These are the activations of a small neural network, seen along a few directions. Each row is one input.
In each table, some parts of the input vary, and every possible input appears once, in random order.
A made-up example of a description, with smaller parts first: one of 5 places around a ring, together with either a single point or one of 9 places along a line or (one of 3 separate values, together with one of 6 places along a line).
Shared parts are said once, and a part with two or three values counts as separate values.
In the rows, zero is written as 128.

Other details of the inputs vary at random and push rows far along two fixed directions, the same in every table; ignore that.

Rows:
R1: [127 147 111 122 149 122 134 117 179 104 145]
R2: [155 158 141 150 137 143 157 145 123 157 143]
R3: [151  92  85 164  93 112  88 120 103 128  62]
R4: [133  90 120 177 102 115  79 122  72 127  76]
R5: [ 97 158 145  83 153 111 132 146 112 133 131]
R6: [ 95 140 112  36 111 116  98 134 124 143  65]
R7: [164 135 144 129 110 149 147 135 155 133 151]
R8: [153 118 139 120 132 135 151 121 163 133 156]
R9: [108  77 105 158 125  90  57 111  95 108  99]
R10: [129  82 108 221 126 109 103  89 125  97 160]
R11: [160 143 147  78 123 152 141 155 132 144 106]
R12: [139 140 128 128 150 127 144 118 135 142 172]
R13: [135 142 113 119 139 131 142  98 168 108 151]
R14: [135 147 137 145 138 165 152 127 143 121 129]
R15: [134 125 157 130 140 119 166 118 115 117 169]
R16: [106 152 157 153 134 143 153 124 136 130 136]
R17: [142 144 159 143 127 153 152 139 122 103 145]
R18: [144 128 126 116 124 133 156 107 164 105 151]
R19: [116 144 143 136 166 108 145 129 131 116 162]
R20: [102 142 126  74 124 113 110 152 103 172 105]
R21: [126 123 139  63 104 154 109 123 102 116 100]
R22: [135  79 125 155  80 116  75 115  71 108 100]
R23: [115 106 135  54 125 140 113 109 110 116 105]
R24: [100 149 143 145 142 114 158 143 130 136 155]
R25: [126  87  91 137 129  85  69 131  91 146 103]
R26: [142 135 134 135 129 167 156 138 140 103 138]
R27: [117 131 124 123 151 149 137  98 156 105 158]
R28: [ 99 151 140 138 146 129 127 133 150 109 158]
R29: [168  88 104 223  91 117 122 130 109 130 162]
R30: [103  93 106 233 111 107 109 124 135 115 147]
R31: [113 160 131  70 122 138 139 126 138 143  81]
R32: [113 135 117  64 134 117  92 148 140 153  94]
R33: [148 126 140 125 135 128 157 126 130 139 173]
R34: [149 143 145  55 119 138 126 161  77 156  94]
R35: [143  91  95 235 110 117 124 126 153 150 120]
R36: [119 154 120 135 148 121 137 151 147 145 164]
R37: [142  66  85 147 114  98  68 105 114 142  95]
R38: [125 138 144 133 156 118 153 110 120 120 168]
R39: [148 137 123  65 105 140 123 140 113 120  77]
R40: [116 154 105 125 137 125 136 131 181 111 143]
R41: [ 99 143 115 130 148 144 131 132 168 108 151]
R42: [155 145 130 124 102 146 152 121 156 105 147]
R43: [ 93 140 121 135 136 147 144 133 165 122 145]
R44: [120 143 125 135 132 131 142 145 178 152 142]
R45: [111  86  89 159 137 115  84 111 133 102 117]
R46: [127 124 161 129 134 135 147 107 133 103 166]
R47: [149 139 139  78 123 140 113 143 115 165  72]
R48: [ 95 133 131  79 126 148 119 125 113 143  74]
R49: [135 136 125 126 157 125 129 131 179 132 150]
R50: [124 145 158  60 129 121 117 142  54 154  66]
R51: [143  77 119 162  86  98  93 126  53 122 104]
R52: [127 156 137 150 136 135 161 140 133 164 142]
R53: [113 153 153 155 143 126 170 133 119 143 138]
R54: [149 144 155 145 133 137 171 150 105 117 148]
Each input here is: one of 6 places around a ring, together with one of 9 places around a ring.
Question: The inputs of R54 and R5 match in every part but the place on the ring of 9. If R17 is changed in the same way as R54 into R5, which row does it become?
Answer: R28
Question: The inputs of R4 and R46 match in every part but the place on the ring of 9. If R50 is changed in the same way as R4 into R46, which row does it become?
Answer: R15
Question: Which other rows does R6 become when the place on the ring of 6 takes its other values? List them by row number.
Answer: R20, R24, R30, R43, R44
Question: Which other rows does R12 become when the place on the ring of 9 takes its other values? List them by row number.
Answer: R2, R20, R25, R29, R33, R34, R36, R52
Question: Start at R9 and move only the place on the ring of 6, one step at a time. The first step leads to R45. Which rows follow, in order?
Answer: R1, R49, R25, R19

Rows:
R55: [139  91 106 136  96 101  86 137 100 142  90]
R56: [131 126 137 163 126 132 148 123 138 115 163]
R57: [135  97 104 147  97 118  99 140  82 128  77]
R58: [129 131 124 162 131 142 139 120 161 111 148]
R59: [141 161 151  74 131 137 146 141 140 137 122]
R60: [118  90  95 130 115  97  80 128 103 134 101]
R61: [115 144 130 123 137 135 142 131 155 137 139]
R62: [155 126 130 128 128 146 145 125 142 130 141]
R63: [116  90 100 133 102 113  83 121 108 127  90]
R64: [149 155 147  72 133 145 148 129 137 144 124]
R65: [125  86  97 129 108 106  81 118 102 115  91]
R66: [125  92  94 131 117  99  82 122 103 127  93]
R67: [145 117 122 235 139 128 156 119 155 102 196]
R68: [149 133 134  77 124 143 137 125 124 136 114]
R69: [128  90 109 157 106 111  96 115  94 129  90]
R70: [135  99 106 154 100 113  85 140  85 135  85]
R71: [139 144 143  87 125 132 126 142 128 139 112]
R72: [143 121 120 241 143 124 159 124 158 115 190]
R73: [125 138 148  82 132 131 131 124 110 120 122]
R74: [131 136 141 136 128 139 146 118 132 117 138]
R75: [158  89 101 196 108 126 131 121 138 127 150]
R76: [118 142 131  85 143 127 119 133 131 130 122]
R77: [120 140 134  77 129 136 125 123 132 119 113]
R78: [121 144 126 136 142 126 143 134 156 132 156]
R79: [134  95 116 198 117 114 125 120 124 112 157]
R80: [124 145 132 139 138 145 146 125 164 122 142]
R81: [119 156 142  77 135 147 140 124 146 121 121]
R82: [117 139 123 134 138 127 138 133 151 137 141]
R83: [125 136 150  99 132 139 133 124 117 121 127]
R84: [117 146 128  85 140 128 127 130 134 139 109]
R85: [122 133 120 143 141 129 130 130 148 132 132]
R86: [130 131 121 155 140 131 135 126 154 111 159]
R87: [120 145 143  89 139 127 135 130 113 142 112]
R88: [120  92 109 139 114  96  89 128  84 144 100]
R89: [134 153 138 148 124 138 151 148 137 132 151]
R90: [118  85  98 131 102 108  80 121 104 123  93]
R91: [147  83 101 133  98 108  87 125  97 150  92]
R92: [129 148 143  97 124 147 137 151 110 132 105]
R93: [125 139 149  82 129 135 133 122 111 122 117]
R94: [124 148 159  82 141 141 140 128 121 121 137]
R95: [119 143 150  92 132 140 130 126 116 136 111]
R96: [138 117 114 208 134 133 145 120 171  97 180]
R97: [115 159 140  79 143 141 143 129 147 136 118]
R98: [121 143 146 128 131 138 149 127 135 133 142]
R99: [129 130 133 161 138 120 145 129 135 126 168]
R100: [127 140 143  99 137 128 134 125 114 123 132]
R101: [121 140 152  88 130 142 129 124 114 127 114]
R102: [123 148 130 122 148 132 138 133 151 130 143]
R103: [119  89 109 157 110 105  96 124  94 143  99]
R104: [130 128 124 159 132 139 139 122 159 107 154]
R105: [126 139 139 141 143 131 143 130 131 136 140]
R106: [119 144 131  96 131 138 131 124 142 129 111]
R107: [121 138 137 139 138 126 145 133 131 140 145]
R108: [119 146 132 125 143 141 141 129 156 132 134]
R109: [123  87 112 153 102 111  94 118  93 128 102]
R110: [123 132 139 134 136 132 134 127 124 137 126]
R111: [120 142 130 116 138 130 136 131 147 122 154]
R112: [121 157 140  71 144 136 137 129 140 121 133]
R113: [130 129 134 160 134 124 145 127 134 120 169]
R114: [128  94 105 147  94 115  96 146  81 135  83]
R115: [118 146 129  82 141 125 125 131 131 136 114]
R116: [115  90  97 136 103 110  82 122 109 136  85]
R117: [124 158 154  76 148 131 145 130 121 131 136]
R118: [135 169 149 101 130 145 152 146 130 132 130]
R119: [142 125 121 217 140 121 158 122 151 117 178]
R120: [149 137 138  98 129 140 133 130 131 144 122]
R121: [133 117 113 202 129 128 147 123 169 102 184]
R122: [126 147 144 129 140 137 154 125 136 133 137]
R123: [123 140 146  90 143 126 126 131 110 134 126]
Question: What do these inputs look like to the network?
Answer: one of 3 separate values, together with either one of 5 places along a line or (one of 2 separate values, together with one of 9 places around a ring)
Question: The inputs of R119 and R72 match in every part but the choice among 3 separate values. If R66 is changed in the same way as R119 into R72, which row does it become?
Answer: R76
Question: The inputs of R92 and R57 match in every part but the choice among 3 separate values. If R95 is changed in the same way as R92 into R57, which row does it become?
Answer: R69
Question: Which other rows does R56 become when the choice among 3 separate values takes its other values? List them by row number.
Answer: R83, R93
Question: Which other rows does R91 become when the choice among 3 separate values takes its other values? List them by row number.
Answer: R64, R120

Rows:
R124: [137  86 103 224  92 134 112 135 122 129 116]
R125: [133 138 130 101 152 146 136 105 169 113 137]
R126: [169  90  87 202 100 104 111 138 116 120 137]
R127: [ 85 109  98  52 138  93  52 129  96 158  57]
R128: [113 156 128 105 132 153 141 127 193 121 141]
R129: [120  87 116 206 114 104 125 103 109 104 157]
R130: [164 147 139 111 135 145 161 123 143 136 128]
R131: [130 169 137 121 153 123 163 150 152 161 144]
R132: [115 161 155 130 155 132 146 148 127 152 140]
R133: [107 157 140 119 121 151 154 131 149 113 126]
R134: [147 145 160 121 141 159 154 123 126 127 132]
R135: [128 150 150 116 143 146 156 109 133 103 130]
R136: [133  90  98 206 110 105 108 127 107  88 138]
R137: [128 141 125  96 145 135 127 134 162 105 157]
R138: [ 79 120 117  66 129  92  71 133  60 149  49]
R139: [145 139 149 107 128 126 160 128 131 146 158]
R140: [142 161 134 114 117 155 169 146 166 145 132]
R141: [124  68  91 189 119 100  97  99 138 115 155]
R142: [144 152 156 116 132 147 141 149 119 119 152]
R143: [115  94 146  59 106 112  77 126  42 156  74]
Question: The inputs of R135 and R136 match in every part but one. If R125 is changed in the same way as R135 into R136, which row does it become?
Answer: R137
Question: What do these inputs look like to the network?
Answer: one of 4 places along a line, together with one of 5 separate values
Question: Start at R141 and move only the place on the line of 4, one step at a time. The first step leads to R129. Which rows follow, in order?
Answer: R143, R139
Question: Start at R140 and move only the place on the line of 4, one step at a time. The first step leads to R124. Which rows follow, in order?
Answer: R133, R128

Rows:
R144: [149 117 133 117 111 102 128 120  79 138 109]
R145: [131 160 150  78 145 129 123 162 139 162  95]
R146: [103 128 117  90 126 129 103 112 136 131  81]
R147: [106  97 117 165 124 107  95 102 111 106 114]
R148: [ 93 112 126 107 133 112  96 103 104 128  93]
R149: [121 113 153 112 119 148 119 132  86 136 109]
R150: [138 148 163 129 119 131 176 130 132 128 167]
R151: [ 89 158 146  71 150 123 144 153 101 115 114]
R152: [125 143 171 133 123 151 170 133 133 126 168]
R153: [110 164 156  79 140 122 120 145 107 163 127]
R154: [103 111 117 145 141 113 118 104 129 133 125]
R155: [162 145 143 169 145 136 173 120 121 124 161]
R156: [106 124 100 121 120 116 116 154 113 112  87]
R157: [152 110 119 173  89 122 144 129 138 127 133]
R158: [139 123 136 218 152 107 140 145 143 140 161]
R159: [160 143 133 172 135 170 163 133 149 124 144]
R160: [135  76  73 154 112 107  90 120 133 139 110]
R161: [125 132 140  58 146 124 119 130 119 136 138]
R162: [130 148 136  58 128 141 114 131 136 111 117]
R163: [118 155 157 125 148 138 146 117 147  96 167]
R164: [138 112 126 173 133 119 122 118 134  94 170]
R165: [133 101 122 105 128 110  93 126 102 117 129]
R166: [139  93 118 154  98 150 107 134 111 133  94]
R167: [131 173 138 137 135 141 149 150 166 150 156]
R168: [121 121 101 179 134 130 139 109 177 124 140]
R169: [167 164 139 131 139 154 175 128 145 130 139]
R170: [159 127 122 112 103 118 134 127 110 139  99]
R171: [105 102  98 177 108  98  92 133  79 134 122]
R172: [134 148 163  80 145 157 139 132  87 139 111]
R173: [137 145 154 131 111 162 169 139 159 128 152]
R174: [115 140 135 124 160 127 159 116 159 135 167]
R175: [114 140 119  63 138 132 128 123 150 148 107]
R176: [113 114  87 152  98 113  92 143 102 138 102]
R177: [123 125 113 183 127 135 131 110 171  99 137]
R178: [146  89  92 130 108 114  82 130 123 116 111]
R179: [125  80  95 146 129 100  98 116 113 138 129]
R180: [134 145 129 158 131 143 142 120 175  92 157]
R181: [135 136 123  56 133 134 118 137 144 137 121]
Question: What do these inputs look like to the network?
Answer: one of 2 separate values, together with either one of 4 places along a line or one of 6 places around a ring or one of 9 places around a ring
Question: The inputs of R161 and R181 match in every part but the choice among 2 separate values. If R171 is changed in the same way as R161 into R181, which row does it become?
Answer: R176
